Each row below holds a small network's activations on one input, seen along a few directions.
In each table, some parts of the input vary, and every possible input appears once, in random order.
Descriptions start from the smaller parts, as in this example, which fits no table here: one of 2 separate values, together with either a single point or one of 9 places along a line or (one of 4 places along a line, together with one of 8 places around a ring).
Shared parts are said once, and a part with two or three values counts as separate values.

Other details of the inputs vary at random and push rows far along two fixed directions, the same in every table; ignore that.

Rows:
x1: -0.70  -0.38  0.24  2.89  -3.22  2.18  0.82  -0.15  2.20  -0.93  -1.43
x2: 2.21  1.28  -0.53  -2.26  0.83  -1.31  -0.43  0.67  -2.61  0.74  0.56
x3: 1.59  1.35  0.21  -0.67  -0.36  -0.61  0.19  0.88  -0.41  3.66  2.08
x4: 0.55  0.11  0.43  -0.13  2.44  -0.23  -1.76  1.12  -0.42  2.76  2.11
x5: 1.37  0.07  -0.65  -1.16  -0.76  -1.38  0.33  2.21  -2.91  0.97  1.94
x6: 1.71  2.42  -0.14  -1.28  1.04  0.24  -0.66  0.87  -0.66  2.79  1.09
x7: -0.21  -2.81  0.61  1.01  -2.19  0.34  0.61  -1.50  0.73  -1.87  -3.19
x8: 1.53  1.11  -0.89  -1.79  0.65  -0.49  -0.49  2.19  -3.17  0.10  0.97
x9: 2.06  0.23  -0.27  -1.64  -0.57  -2.19  0.40  0.68  -2.35  1.61  1.53
x10: -1.38  -1.06  2.05  0.57  -5.95  2.71  -7.85  -2.59  -3.76  5.08  -2.11
x11: 1.75  1.53  -1.49  0.58  4.86  0.34  7.69  3.64  5.39  -2.91  0.98
x12: -0.45  -0.72  0.71  1.21  -0.56  2.86  -0.37  -1.33  2.55  -0.77  -3.48
x13: 1.04  -1.01  0.11  -1.13  2.22  -1.73  -1.48  0.90  -2.39  0.70  1.61
x14: 1.02  0.25  -0.68  -0.32  0.84  -1.31  -1.23  1.91  -2.94  -0.42  2.91
x15: -0.58  -0.37  -0.85  -1.09  2.13  -1.86  -0.67  -0.28  -2.92  0.81  2.31
x16: 0.41  1.49  -0.38  0.93  1.12  -0.01  -1.49  2.26  -1.03  1.74  3.19
x17: -1.63  -1.12  -0.62  0.40  -0.88  1.08  0.61  -2.70  -0.05  -2.63  -3.44
x18: -3.30  -0.08  2.27  -1.00  -2.29  -1.19  -0.94  -1.01  2.17  -4.35  -2.40
x19: -2.00  -0.10  -0.28  1.16  -0.65  2.77  0.49  -2.54  2.05  -0.69  -2.71
x20: 1.73  0.41  -0.35  -0.80  1.02  -2.14  -1.18  0.40  -2.35  0.24  2.48
x21: -0.57  0.43  -0.32  -1.24  0.66  -0.09  0.67  0.05  -0.89  4.13  2.15
x22: -0.41  -0.01  0.40  3.40  -1.47  1.32  -0.75  -1.94  2.80  -1.68  -1.06
x23: -1.77  -2.18  -0.32  1.00  -2.26  0.23  1.45  -2.70  0.20  -1.78  -2.43
x24: 2.30  -0.90  -1.09  -1.29  5.94  -1.53  7.57  2.35  3.97  -3.85  -0.77
x25: -2.61  -0.90  -0.13  2.87  -0.41  1.76  -0.24  -2.70  2.30  -1.17  -1.03
x26: -3.65  0.95  1.98  -0.22  -2.20  0.23  -1.27  -0.71  4.48  -2.29  -1.88
Each input here is: one of 2 separate values, together with either a single point or (one of 3 separate values, together with one of 4 places along a line).
Changing only the choice among 2 separate values turns x13 into x4. The same change can be made to x9. Which row results?
> x3
Which other rows does x25 become when the choice among 3 separate values takes its other values? List them by row number.
> x19, x21

Rows:
x27: 1.26  -0.30  -0.97  -0.09  0.25  -0.76  -0.06  -0.30  -2.05  1.45  2.48
x28: 0.25  1.28  -0.15  -1.01  0.10  -2.03  -1.21  0.79  -1.23  -0.03  2.33
x29: -0.26  -3.27  0.67  2.74  -3.56  2.21  0.60  -3.22  2.76  -3.02  -4.26
x30: 0.59  -0.24  0.40  -1.51  0.40  -1.68  -0.34  0.44  -0.53  2.59  0.57
x31: -0.88  -2.25  -0.38  2.67  -2.33  3.11  0.41  -4.31  2.01  -3.46  -4.65
x32: 2.43  -0.64  -0.35  0.02  3.20  -1.35  6.67  2.59  5.06  -4.61  -0.34
x33: 0.76  -0.67  -0.39  0.13  1.44  -0.60  -0.78  1.34  -2.72  0.93  1.09
x34: 0.29  -1.34  -0.69  -0.55  1.50  -0.12  -0.58  0.41  -2.07  1.54  1.67
x35: -1.82  -2.07  2.21  1.94  -3.32  1.22  -0.08  -2.99  3.59  -3.60  -4.23
x36: 0.38  0.03  -0.29  -0.85  1.25  -0.57  -1.52  1.93  -2.13  -0.09  1.37
x37: 1.35  1.09  -0.55  -0.39  0.02  -1.24  -1.01  1.22  -2.08  -0.20  2.20
x38: -2.41  0.06  0.58  3.78  -3.87  4.38  0.61  -1.91  4.65  -1.47  -3.57
x39: 0.51  2.36  -0.09  -0.20  1.69  1.69  -1.15  0.55  0.55  3.57  1.10
x40: 1.78  0.61  -0.69  -0.73  1.53  -0.26  -0.37  0.28  -2.74  1.21  0.04
x41: -0.45  -1.82  -0.05  4.68  -3.66  1.58  0.41  -3.00  1.50  -4.50  -3.36
x42: 0.42  -0.37  -1.43  1.31  3.53  -2.06  7.31  0.45  5.23  -3.41  1.10
x43: 2.36  -0.45  0.35  -0.64  0.24  -1.13  -0.23  1.31  -2.02  1.63  0.39
x44: 1.86  0.39  -1.42  -0.10  4.51  -0.49  6.57  1.57  4.35  -5.05  -0.67
x45: -1.26  -0.18  0.85  -1.35  1.75  -1.08  -1.19  0.66  -1.23  0.91  1.69
x46: 0.60  1.18  -0.54  -1.79  -0.40  -0.34  -0.08  2.00  -2.27  0.48  0.90
x47: -1.05  0.97  0.59  -2.28  0.10  -0.85  0.26  0.72  -1.35  1.51  1.22
x48: 0.45  -0.12  -1.48  -0.01  4.88  -1.09  7.21  0.12  5.17  -3.01  -0.74
x49: -0.71  0.22  0.11  -1.46  1.32  -1.37  -1.72  1.49  -1.28  0.07  1.51
x50: -0.27  1.10  0.53  -2.21  1.85  -0.75  -0.78  -0.40  -1.23  1.21  0.63
x51: 0.88  0.47  0.84  -2.20  0.14  -1.90  -1.18  1.47  -0.54  0.77  0.80
x52: -0.49  1.06  0.25  0.63  1.60  1.31  -1.57  1.60  0.55  3.23  2.15
x53: 0.50  -0.20  -0.94  -1.49  -0.18  0.12  0.87  0.50  -2.22  2.12  1.20
x54: -1.00  -0.49  -0.34  -0.78  1.61  -1.15  -0.87  0.47  -1.26  1.87  1.28
x55: -0.79  0.65  -0.59  -1.70  -0.07  -0.92  0.57  0.54  -1.40  2.46  0.81
x56: 0.29  1.50  -0.20  -2.32  1.41  -1.05  -1.32  0.45  -1.28  0.35  0.46
x57: 1.11  1.33  0.97  -0.14  0.38  0.76  -1.03  1.55  1.29  3.98  1.43
x58: 0.48  2.13  -0.03  1.10  0.35  0.64  -1.06  0.91  0.62  3.16  2.95
x59: -2.66  -0.82  0.46  1.69  -4.19  1.71  0.34  -2.07  2.73  -4.62  -4.22
x60: -2.89  -0.38  2.01  1.52  -6.42  1.36  -7.56  -4.32  -3.42  0.67  -1.74
x61: -1.61  -0.81  0.76  1.62  -7.10  2.69  -6.12  -2.83  -5.04  1.33  -3.60
Describe the family of inputs behind these rows.
> one of 5 separate values, together with either a single point or one of 6 places around a ring
Changing only the choice among 5 separate values turns x58 into x39. The same change can be made to x42. Which row results?
> x48
Start at x49 and move only the place on the ring of 6, one step at a time. The first step leads to x36. Which rows follow, in order?
> x33, x34, x54, x45
List by row number the other rows that have the choice among 5 separate values in common with x32.
> x29, x30, x35, x43, x51, x57

Rows:
x62: 2.56  3.03  -1.12  -0.98  3.13  -1.16  2.37  3.06  -0.55  3.64  4.17
x63: 1.23  -0.07  -0.67  1.56  0.47  1.49  6.61  1.66  4.96  -1.53  -0.93
x64: 1.56  1.87  -0.91  -3.82  3.91  -3.59  1.03  3.65  -1.79  -0.59  3.21
x65: -1.24  -0.01  -0.44  4.15  -4.11  3.80  -1.60  -2.13  2.05  -1.89  -2.92
x66: 3.07  2.03  -0.97  -1.60  4.65  -1.08  1.92  2.34  -0.76  3.67  2.82
x67: 0.70  0.96  -0.42  -0.10  -0.96  1.89  -5.47  -0.42  -3.72  4.07  0.03
x68: -0.61  1.71  0.10  1.20  1.62  -0.16  4.94  0.78  6.13  -2.92  -0.17
x69: -0.06  0.73  0.25  0.51  3.22  -0.15  4.54  0.13  5.88  -2.84  -1.44
x70: 1.96  -0.46  -1.89  -2.12  3.78  -2.44  2.65  1.65  -2.16  2.96  3.89
x71: -0.68  -2.49  0.31  3.75  -3.19  3.02  -1.68  -3.21  2.11  -1.15  -3.42
x72: 0.69  1.71  0.30  -2.95  5.36  -1.27  0.69  3.17  0.09  2.32  3.78
x73: 0.11  -0.34  0.50  0.91  -0.97  1.12  -5.13  -0.36  -4.02  4.55  0.46
x74: 0.51  -2.23  0.44  2.84  -4.49  1.03  -1.15  -3.24  -0.17  -4.11  -3.55
x75: -1.51  -1.69  -1.11  2.72  -3.08  2.84  -0.96  -3.68  0.13  -2.72  -4.12
x76: 0.21  -0.18  0.68  0.57  2.97  -0.28  4.60  -0.28  6.21  -2.60  -0.63
x77: -1.92  -0.50  0.47  -2.21  -1.93  -1.10  -4.87  -1.57  -4.03  3.32  0.93
x78: -2.12  1.36  1.38  -0.03  -2.25  -0.11  -5.47  0.61  -2.67  3.98  1.81
x79: -2.95  -1.80  1.06  0.13  -4.12  1.86  -0.34  -3.14  1.21  -2.04  -5.12
x80: -0.70  -0.86  -0.11  -0.22  2.41  -1.32  5.67  -1.22  4.51  -3.51  -0.54
x81: -0.44  -0.44  -0.37  -0.68  -1.25  1.17  -4.32  -1.29  -5.76  3.01  0.85
x82: -0.18  0.28  1.36  -3.34  -3.30  -1.05  -4.51  0.57  -4.92  1.79  -0.90
x83: 1.94  2.00  -0.94  -0.79  3.65  -0.29  1.87  3.65  -0.82  2.88  5.09
x84: -2.45  -0.31  0.83  2.00  -2.42  2.79  -2.89  -2.62  2.90  -2.40  -4.24
x85: 0.93  -1.74  -1.30  0.17  1.56  0.46  7.17  0.06  3.03  -2.33  -2.12
x86: 0.84  -0.62  -1.66  1.25  2.49  -0.13  6.35  -0.96  3.05  -3.10  -1.36
x87: 2.86  2.13  -0.72  -0.89  2.85  -1.30  2.38  2.67  -0.26  3.86  4.94
x88: -0.52  -0.38  0.88  -2.05  -2.74  -2.08  -5.60  -0.27  -4.57  1.23  0.93
x89: -1.00  -0.83  0.46  1.47  3.52  -0.39  4.29  0.84  5.61  -2.83  -0.75
x90: 1.27  0.35  0.69  0.00  -1.58  1.22  -4.90  -1.46  -3.50  4.83  0.57
x91: 0.27  -2.43  0.39  1.69  -5.08  1.81  -0.31  -1.85  -0.46  -3.50  -5.11
x92: 1.87  2.15  -0.24  -3.76  3.62  -4.12  1.61  2.97  -1.85  -0.02  2.95
x93: -0.93  1.44  -0.59  1.16  1.92  0.36  4.30  1.40  6.16  -3.43  0.04
x94: 1.21  1.19  -0.05  -3.61  4.10  -3.27  1.14  3.60  -2.05  -0.76  3.91
x95: -1.34  -1.47  1.56  1.38  -4.27  0.09  -1.87  -3.24  0.87  -4.64  -3.50
x96: -1.13  1.82  1.50  -2.11  -3.52  0.81  -4.36  0.92  -2.43  4.71  0.34
x97: -1.04  -1.72  0.60  3.71  -2.35  4.20  -1.94  -2.81  1.47  -2.03  -3.47
x98: 1.97  -0.88  -1.88  1.21  2.02  -0.61  5.04  1.20  2.62  -5.87  -1.05
x99: 1.34  -1.16  -0.21  -0.60  -2.95  -1.12  -4.95  -0.28  -5.67  1.81  0.90
x100: -2.95  -0.83  1.21  2.89  -4.59  1.87  -2.08  -2.36  3.52  -1.81  -2.17
x101: 1.43  1.57  0.43  -4.25  3.91  -1.52  1.96  3.57  0.37  3.76  2.00
x102: 0.97  -0.36  0.12  -0.69  -2.11  0.11  -5.20  0.17  -6.30  0.89  0.89
x103: -3.31  -0.03  1.53  2.84  -3.75  3.06  -2.32  -1.98  2.86  -2.71  -2.23
x104: -1.63  -0.90  -0.33  -0.12  3.17  -0.25  5.13  -0.18  3.93  -4.46  -0.38
x105: -1.19  -1.52  0.14  4.41  -4.76  2.94  -1.23  -2.52  2.39  -1.22  -2.14
x106: -1.14  -0.16  1.15  -1.31  -2.08  -2.00  -5.59  0.26  -5.18  1.02  0.63
x107: 0.73  -0.94  0.07  0.12  -2.29  -1.04  -4.94  0.24  -6.27  1.59  0.61
x108: 0.22  -1.32  0.07  2.76  -4.18  1.21  -1.19  -2.87  -0.47  -4.32  -4.33
x109: -1.28  -0.21  -1.21  -0.32  2.96  -0.58  4.99  -0.16  4.22  -4.26  -1.11
x110: 1.76  -1.04  -0.52  0.88  2.09  1.51  6.15  0.99  4.72  -1.46  -2.18
x111: -0.49  0.49  -0.50  -2.95  4.64  -3.40  1.98  2.31  -1.58  2.16  3.61
x112: -1.80  -1.31  0.46  5.14  -4.09  3.00  -1.25  -2.03  1.78  -1.38  -2.48
x113: 1.35  -0.23  -1.60  -1.39  4.44  -2.34  2.67  2.14  -2.74  2.76  3.57
x114: 0.47  -0.34  -0.14  -0.79  -2.07  0.11  -3.84  -2.32  -5.22  3.97  0.68
x115: 1.04  0.92  0.01  -2.91  4.51  -2.45  0.89  2.74  0.71  3.22  3.82
x116: 0.47  2.05  -0.68  -3.92  4.34  -3.17  2.20  1.63  -1.40  2.21  2.96
x117: -0.93  2.03  1.60  -0.92  -2.83  0.01  -5.22  -0.52  -2.16  4.25  1.95
Describe the family of inputs behind these rows.
> one of 2 separate values, together with one of 4 places along a line, together with either a single point or one of 6 places around a ring
Changing only the place on the line of 4 turns x101 into x79. The same change can be made to x90. Which row results?
> x114
Changing only the place on the line of 4 turns x65 into x98. The same change can be made to x112. Which row results?
> x107
Which other rows does x101 become when the choice among 2 separate values takes its other values? List them by row number.
> x110
Which other rows does x97 become when the place on the line of 4 takes its other values? List them by row number.
> x81, x83, x102
Which other rows does x116 become when the place on the line of 4 takes its other values? List them by row number.
> x68, x69, x92
